Each row below holds a small network's activations on one input, seen along a few directions.
Each table varies a few parts of the input and shows all the possible inputs, shuffled.
A made-up example of a description, with smaller parts first: one of 5 places around a ring, together with either a single point or one of 9 places along a line or (one of 2 separate values, together with one of 6 places along a line).
Shared parts are said once, and a part with two or three values counts as separate values.

Other details of the inputs vary at random and push rows far along two fixed directions, the same in every table; ignore that.

Table:
row 1: [7.67 1.50 1.01 -2.97 5.89 0.78 3.45 0.64 -2.50 -0.88 1.81]
row 2: [4.83 7.02 -1.47 0.49 -1.40 3.45 -1.46 -3.22 2.30 0.75 4.49]
row 3: [-2.75 -2.85 -4.24 2.13 -7.09 -2.53 -0.77 -0.04 4.23 3.63 -1.99]
row 4: [3.55 5.52 0.06 4.24 -4.84 3.16 -1.31 -2.07 7.38 3.26 4.50]
row 5: [3.34 -0.71 -1.32 -1.59 -0.12 -0.51 -1.46 -1.91 -0.56 -1.06 0.48]
row 6: [-3.86 -8.26 2.21 -3.28 3.62 -3.60 2.22 1.05 -5.63 -2.47 -5.03]
row 7: [-5.58 -3.45 0.12 -0.47 -3.56 -1.17 -1.94 1.99 0.28 -1.35 -1.47]
row 8: [2.69 3.40 0.44 4.45 -7.05 2.24 -3.11 0.25 6.49 2.92 4.47]
row 9: [0.69 6.01 4.29 2.39 1.38 5.34 0.71 -1.70 2.51 0.77 4.82]
row 10: [6.08 4.89 2.28 2.79 -0.83 3.22 -1.42 -2.52 2.34 2.03 5.17]
row 11: [-7.89 -5.90 -0.90 0.04 -5.16 -2.68 -2.46 0.25 1.45 -1.26 -3.61]
row 12: [0.98 5.83 2.35 -1.64 4.32 3.98 0.84 -2.27 -2.93 -1.74 3.29]
row 13: [-0.44 -0.73 3.26 -1.53 2.33 1.67 0.84 1.47 -1.28 -2.58 0.32]
row 14: [6.73 1.36 0.63 -3.00 5.45 0.52 0.15 -2.42 -4.96 -1.48 2.24]
row 15: [0.79 8.58 0.02 9.68 -1.49 1.92 -4.00 0.07 5.38 3.23 2.88]
row 16: [0.21 -4.59 -1.31 0.95 -4.59 -2.63 -1.33 -0.26 2.54 1.11 -2.02]
row 17: [1.55 6.17 2.00 -2.73 3.99 4.50 0.76 -0.07 -2.11 -2.60 3.44]
row 18: [7.10 4.21 0.39 -1.87 2.55 2.44 -1.12 -0.71 -1.39 -1.23 4.21]
row 19: [5.52 -0.96 -2.20 -6.13 6.53 -1.68 2.98 0.49 -7.07 -2.87 -0.90]
row 20: [3.49 3.42 -1.40 -0.37 0.17 0.72 -0.40 -2.43 -1.57 1.29 2.60]
row 21: [-0.20 -2.19 -1.99 1.85 4.83 -4.74 0.12 4.52 -2.66 -1.15 -5.27]
row 22: [-3.82 -7.82 0.80 -4.48 4.44 -3.35 3.72 1.50 -3.62 -2.53 -6.24]
row 23: [3.97 -0.55 0.48 -0.13 1.95 -0.83 1.92 -0.91 -0.93 1.67 0.82]
row 24: [-8.62 -4.95 -1.80 0.28 -4.77 -2.27 0.35 3.35 1.49 1.27 -3.62]
row 25: [5.16 3.90 0.18 1.05 9.62 -0.61 0.89 0.79 -2.86 -2.60 -2.31]
row 26: [-8.33 -5.95 -0.27 1.09 -5.15 -3.08 -2.31 0.23 -0.02 -0.10 -2.75]
row 27: [-4.65 -6.61 -0.97 -4.90 4.06 -3.04 3.71 1.16 -4.46 -2.42 -6.24]
row 28: [-5.74 0.57 0.18 2.49 -3.71 1.11 -0.19 -0.12 2.25 2.33 0.20]
row 29: [-2.81 -2.71 -4.15 2.21 -7.34 -2.63 -0.66 2.14 3.63 3.96 -1.10]
row 30: [1.80 -2.57 3.64 -5.31 8.16 0.59 2.91 -0.21 -5.23 -4.74 -2.45]
row 31: [2.41 0.52 -1.74 0.11 0.53 -0.45 1.58 -1.17 -1.14 2.15 0.78]
row 32: [-5.22 2.33 1.69 4.56 -7.36 2.75 -1.84 1.77 7.48 2.91 2.51]
row 33: [-8.65 -4.43 -2.24 -0.43 -5.36 -2.58 -1.38 0.36 1.18 -0.23 -4.02]
Each input here is: one of 3 separate values, together with either a single point or (one of 2 separate values, together with one of 5 places around a ring).
Q: Changing only the choice among 3 separate values turns row 10 into row 16. The same change can be made to row 31. Which row results?
A: row 3
Q: Which other rows agree with row 32 in the choice among 3 separate values? List them by row number.
A: row 1, row 7, row 8, row 13, row 17, row 18, row 19, row 21, row 24, row 29

Table:
row 34: [-0.69 3.55 -0.41 0.67 -2.87 1.78 0.22 -1.03 1.98 2.49 2.64]
row 35: [-2.68 -2.17 1.28 1.56 1.27 -1.80 -0.82 0.65 -1.20 -0.94 -2.08]
row 36: [1.91 2.58 -0.36 3.92 -1.27 1.77 -2.24 0.04 2.36 1.86 0.50]
row 37: [-2.06 -2.82 -2.40 -2.52 -1.08 -1.47 0.20 -1.14 -1.54 -0.06 -0.96]
row 38: [-1.18 0.88 1.41 0.44 -1.43 0.93 -2.45 -0.18 1.57 -1.52 0.29]
row 39: [4.03 5.48 0.50 -2.42 7.52 2.40 2.88 -0.53 -2.21 -1.29 1.70]
row 40: [-2.78 -4.23 0.57 -1.93 -0.77 -0.54 0.10 -0.62 -0.77 -1.34 -0.60]
row 41: [-1.70 -2.19 -2.40 -1.39 -0.88 -3.18 -0.70 0.45 -2.71 -1.55 -2.15]
row 42: [-1.70 0.58 2.57 0.08 -1.89 1.61 0.51 -0.14 1.76 0.76 0.57]
row 43: [0.76 -0.64 -0.95 1.68 -0.21 -0.46 1.10 1.16 2.56 1.26 -0.43]
row 44: [2.90 2.31 -0.52 2.90 -2.89 0.89 -2.02 -1.50 3.08 -0.13 1.49]
row 45: [2.81 1.55 2.97 -2.74 8.00 2.70 3.56 1.60 -3.90 -3.14 0.68]
row 46: [0.39 -4.08 -0.09 -1.32 -1.12 -3.45 2.00 1.01 -1.02 1.34 -2.04]
row 47: [2.59 1.20 0.24 0.88 -3.65 2.00 -2.04 -0.64 2.46 2.19 3.20]
row 48: [-2.60 -2.00 -2.43 0.19 1.28 -3.18 -0.30 0.88 -2.41 0.06 -2.79]
Q: What do these inputs look like to the network?
A: one of 3 separate values, together with one of 5 places around a ring
Q: Change only the place on the ring of 5 in row 37. List by row number the other rows that result.
A: row 34, row 39, row 41, row 48
Q: Change only the choice among 3 separate values in row 46. List by row number the other rows that result.
A: row 34, row 42
Q: Change only the choice among 3 separate values in row 36. List by row number the other rows that result.
A: row 35, row 48
